A small network was shown many inputs. Here are its activations along a few directions, one row for each input.
In each table, some parts of the input vary, and every possible input appears once, in random order.
A made-up example of a description, with smaller parts first: one of 3 separate values, together with either a single point or one of 11 places along a line or (one of 4 places along a line, together with one of 5 places around a ring).
Shared parts are said once, and a part with two or three values counts as separate values.

Other details of the inputs vary at random and push rows far along two fixed directions, the same in every table; ignore that.

A family of inputs:
R1: [-28.0,5.3,-5.7,-0.5,3.5,12.3,31.9,-15.9,1.6,-25.0,46.4]
R2: [-23.0,4.2,6.2,2.5,10.6,18.6,10.7,-5.0,7.5,-12.7,31.5]
R3: [-1.3,14.3,-29.0,-10.5,16.6,2.8,33.4,-4.7,3.7,1.8,28.1]
R4: [-9.1,39.9,3.4,23.4,-19.1,-58.5,-15.1,35.4,-18.7,34.4,-38.5]
R5: [-1.6,17.9,-25.5,-3.8,9.4,-7.7,-2.3,-5.8,7.4,17.3,5.2]
R6: [11.4,-2.4,4.6,-8.9,-1.3,9.6,-7.4,6.2,-3.6,-6.7,-11.3]
R7: [-28.1,8.7,19.4,19.8,-24.2,-52.2,-9.5,16.4,-24.7,56.7,-14.0]
R8: [-8.9,43.2,-10.6,25.5,-4.6,-67.6,-23.2,26.5,-4.7,48.0,-15.9]
R9: [55.9,-31.4,5.2,-7.4,1.6,51.8,-81.0,-4.9,22.5,-10.0,-36.6]
R10: [-0.6,5.0,-24.3,-4.8,23.9,5.1,44.2,-12.0,15.9,-6.8,34.2]
R11: [-12.9,-4.7,0.7,-12.6,12.0,6.4,50.5,-8.6,0.4,-25.5,15.2]
R12: [18.8,-0.5,-8.8,-0.1,1.6,10.2,-3.7,9.4,2.3,-5.4,-13.1]
R13: [52.3,-33.0,12.3,-12.3,-0.1,51.8,-83.6,-6.4,19.9,-11.0,-35.9]
R14: [-15.3,6.7,6.9,-2.5,4.3,22.7,-14.7,2.0,-3.4,-4.8,21.0]
R15: [-0.8,0.8,-14.7,5.0,11.3,1.0,46.3,1.6,8.3,-17.0,4.4]
R16: [34.4,-54.2,36.3,-8.8,-7.7,50.4,-55.9,-18.0,14.6,13.8,-0.2]
R17: [-5.5,-4.3,-11.2,-4.2,12.9,7.8,53.6,-3.8,7.4,-24.5,11.7]
R18: [-7.9,34.7,-2.4,31.8,-15.2,-64.9,-16.8,37.6,-11.1,33.1,-42.0]
R19: [3.8,8.3,-26.0,1.3,11.3,-7.8,30.9,-17.7,8.6,-7.8,34.5]
R20: [-12.2,-7.6,-12.2,-14.7,11.4,6.4,48.5,-2.8,-2.0,-26.4,12.4]
R21: [-0.9,-24.2,15.7,-8.8,-8.3,18.3,-0.8,-11.3,-13.2,22.8,9.9]
R22: [18.4,-2.4,21.2,5.5,-15.9,-11.0,-40.3,1.0,-0.1,-3.5,-18.0]
R23: [49.2,-34.4,18.9,-16.8,-0.8,52.1,-85.8,-8.6,16.7,-11.9,-34.6]
R24: [-17.2,-23.9,1.5,-7.1,-10.4,7.7,49.3,-26.0,-7.6,1.3,36.7]
R25: [-5.8,-4.7,-10.3,-7.0,0.9,1.7,48.7,-13.4,0.2,-31.4,19.3]
R26: [0.7,36.8,0.6,40.3,-24.6,-69.0,-19.1,25.4,-10.9,28.2,-35.7]
R27: [-1.6,-4.2,-16.4,-2.4,2.2,2.4,50.1,-12.1,2.6,-30.6,17.6]
R28: [-9.4,-4.7,-5.1,-8.6,12.1,7.0,52.1,-6.0,4.2,-25.1,13.4]
R29: [-3.4,-29.9,12.9,-9.8,-6.1,22.3,-10.3,-18.7,-8.7,22.4,2.9]
R30: [19.6,-23.5,19.9,-9.7,5.3,63.3,-90.0,-13.3,15.6,-8.6,-1.9]
R31: [-19.6,1.8,6.0,0.8,7.3,15.4,-15.0,1.1,1.9,-8.3,20.9]
R32: [-2.7,-0.5,2.1,-16.8,3.3,8.3,19.7,-0.3,-10.2,-14.0,1.7]
R33: [-11.3,33.3,4.3,26.8,-16.6,-64.8,-19.2,36.1,-13.6,31.6,-40.7]
R34: [-19.8,-1.8,-11.7,-22.7,9.9,11.7,45.7,-13.6,-8.3,-22.8,7.3]
R35: [-17.3,31.1,16.1,18.0,-16.3,-63.6,-21.8,30.2,-20.6,28.7,-35.9]
Each input here is: one of 5 places along a line, together with either one of 3 separate values or one of 4 places along a line.
Changing only the place on the line of 5 turns R18 into R15. The same change can be made to R20. Which row results?
> R28
A walk changes only the place on the line of 4. It starts at R34 and steps to R23. List the rest of the walk in order.
> R13, R9
A walk changes only the place on the line of 5. It starts at R5 and steps to R3. List the rest of the walk in order.
> R8, R10, R19
Which other rows agree with R26 in the place on the line of 5? List them by row number.
> R1, R19, R22, R24, R25, R27
A walk changes only the place on the line of 4. It starts at R12 and steps to R4. List the rest of the walk in order.
> R6, R32

A family of inputs:
R36: [-18.4,-4.5,-3.9,-0.6,-6.5,-4.3,28.4,-5.6,-11.6,-3.3,3.1]
R37: [9.1,10.0,18.0,18.0,-21.7,-30.9,-29.0,9.2,-9.2,23.5,-17.4]
R38: [-1.9,3.2,-5.4,-1.7,4.5,8.4,9.6,-9.1,2.0,-14.4,23.3]
R39: [-1.6,7.5,11.3,7.4,-8.6,0.7,-38.1,1.6,1.1,7.4,-10.5]
R40: [3.2,-22.4,-4.5,-17.3,14.6,29.5,10.0,-14.5,5.1,0.9,19.5]
R41: [22.2,4.2,-2.7,0.0,-2.7,-9.7,-20.1,4.5,4.2,12.6,-24.2]
R42: [-10.3,-2.3,0.2,-0.3,-6.2,-9.4,30.2,-3.5,-10.6,-10.4,11.1]
R43: [-15.2,2.0,-7.5,-0.6,-4.1,-10.4,30.6,-11.2,-4.1,10.9,10.5]
R44: [-10.9,11.9,-11.2,8.7,10.2,-4.2,28.7,4.4,5.2,-11.1,15.3]
R45: [2.0,6.8,4.7,9.4,-6.1,0.5,-38.3,0.2,0.9,11.5,-7.3]
R46: [-15.9,2.1,2.5,-4.1,-5.0,-12.0,27.5,-2.9,-8.4,-14.3,11.9]
R47: [-16.7,13.9,-1.9,0.3,0.0,-6.6,23.1,-4.2,-3.0,-13.5,20.5]
R48: [-5.1,1.2,-12.1,5.6,10.1,-12.5,33.6,-1.2,6.5,0.1,13.0]
R49: [28.8,-14.9,27.2,-1.2,-5.0,19.9,-68.1,-3.9,8.5,-7.2,-12.4]
R50: [17.1,-22.3,-2.7,-7.1,10.7,25.0,19.7,-12.6,16.7,-14.3,14.4]
R51: [7.5,22.9,-10.7,6.5,2.4,-13.4,-18.9,13.1,-0.1,3.8,-18.6]
R52: [-16.2,0.1,-2.9,-6.9,2.4,-3.8,31.1,-3.3,-6.8,17.3,11.9]
R53: [-6.3,2.4,12.2,3.9,-5.8,-2.0,-26.8,-1.1,-2.6,4.4,-11.7]
R54: [-18.1,12.5,-1.2,16.5,-6.2,-33.4,33.6,16.1,-9.7,3.9,-7.0]
R55: [-11.6,46.4,5.2,22.4,-13.5,-64.0,-30.1,32.4,-15.4,30.0,-47.4]
R56: [1.6,5.1,-16.4,-4.8,1.8,-5.7,37.6,-0.3,-4.4,-7.4,-4.7]
R57: [30.2,-27.5,22.8,-6.1,-5.3,33.1,-52.8,-2.1,3.6,13.6,-15.5]
R58: [15.4,5.1,5.7,0.0,-7.8,-11.9,-35.1,14.2,-1.8,1.6,-36.2]
R59: [8.7,-24.4,3.6,-10.7,9.2,29.6,14.1,-6.1,12.0,-31.8,8.6]
R60: [22.3,-29.5,19.3,-9.1,-6.7,33.8,-52.3,-9.4,8.0,-10.0,-14.0]
R61: [18.6,-11.1,-25.6,-18.2,16.9,32.1,9.7,-9.0,13.5,-25.0,11.3]
R62: [2.8,-17.5,-13.7,-11.5,7.2,32.7,4.4,-18.3,9.0,-13.2,23.0]
R63: [-7.3,3.7,-3.8,-0.6,-3.4,-15.3,32.5,-9.5,-3.4,4.0,18.2]
R64: [-7.6,2.9,-9.4,-0.3,2.6,-15.6,28.2,-10.1,-2.1,2.1,21.7]
R65: [17.8,-6.8,-1.7,7.4,5.0,10.2,-21.8,5.2,15.2,-3.0,2.4]
R66: [29.3,-10.3,4.2,-2.5,-5.2,8.1,-36.2,8.0,1.4,-4.1,-32.9]
R67: [-23.1,10.2,-7.8,-3.6,8.8,3.7,23.0,1.3,-6.7,4.7,17.8]
R68: [-12.7,7.3,16.2,1.5,-1.6,-6.3,-23.2,10.6,-8.1,16.0,-11.7]
R69: [5.0,6.5,-20.9,-5.1,9.8,-11.2,18.3,-1.3,2.5,0.8,-3.7]
R70: [-8.8,19.0,-17.9,-6.3,8.9,-2.2,27.5,3.3,0.2,-17.6,0.7]
R71: [10.5,-13.8,0.1,2.0,2.7,12.3,23.1,-3.4,7.4,-12.1,6.4]
R72: [7.8,-3.7,4.2,6.9,-6.5,-8.4,-33.7,-4.6,2.2,22.8,-9.7]
R73: [-27.7,44.0,18.2,25.6,-17.6,-54.8,-37.2,32.9,-18.8,48.9,-29.2]
R74: [30.0,-49.7,2.5,-23.2,6.3,70.3,-4.8,-32.8,14.9,-29.5,16.9]
R75: [0.5,9.8,6.6,11.1,1.9,-2.6,-10.4,10.7,8.5,-5.7,-3.2]
R76: [20.5,-30.0,23.7,-14.6,-0.8,38.6,-51.9,-0.6,4.8,-2.5,-12.8]
R77: [-10.7,8.0,-13.3,0.7,1.4,-8.9,24.2,-5.0,-1.7,-4.2,26.5]
R78: [-25.3,23.6,0.7,14.9,1.7,-33.0,27.9,14.4,-5.1,0.1,-2.3]
R79: [-19.3,-6.0,0.6,-6.8,-0.1,1.9,28.6,2.5,-14.1,4.1,4.4]
R80: [-20.3,4.7,-12.4,-5.7,7.5,2.3,23.6,1.1,-5.5,9.5,20.2]
Changing only one part turns R67 into R38. The same change can be made to R52. Which row results?
> R63
What is each input in this table made of?
> one of 5 places along a line, together with one of 9 places around a ring
A walk changes only the place on the line of 5. It starts at R55 and steps to R78. List the rest of the walk in order.
> R49, R53, R68
Which other rows does R62 become when the place on the line of 5 takes its other values? List them by row number.
> R61, R65, R77, R80
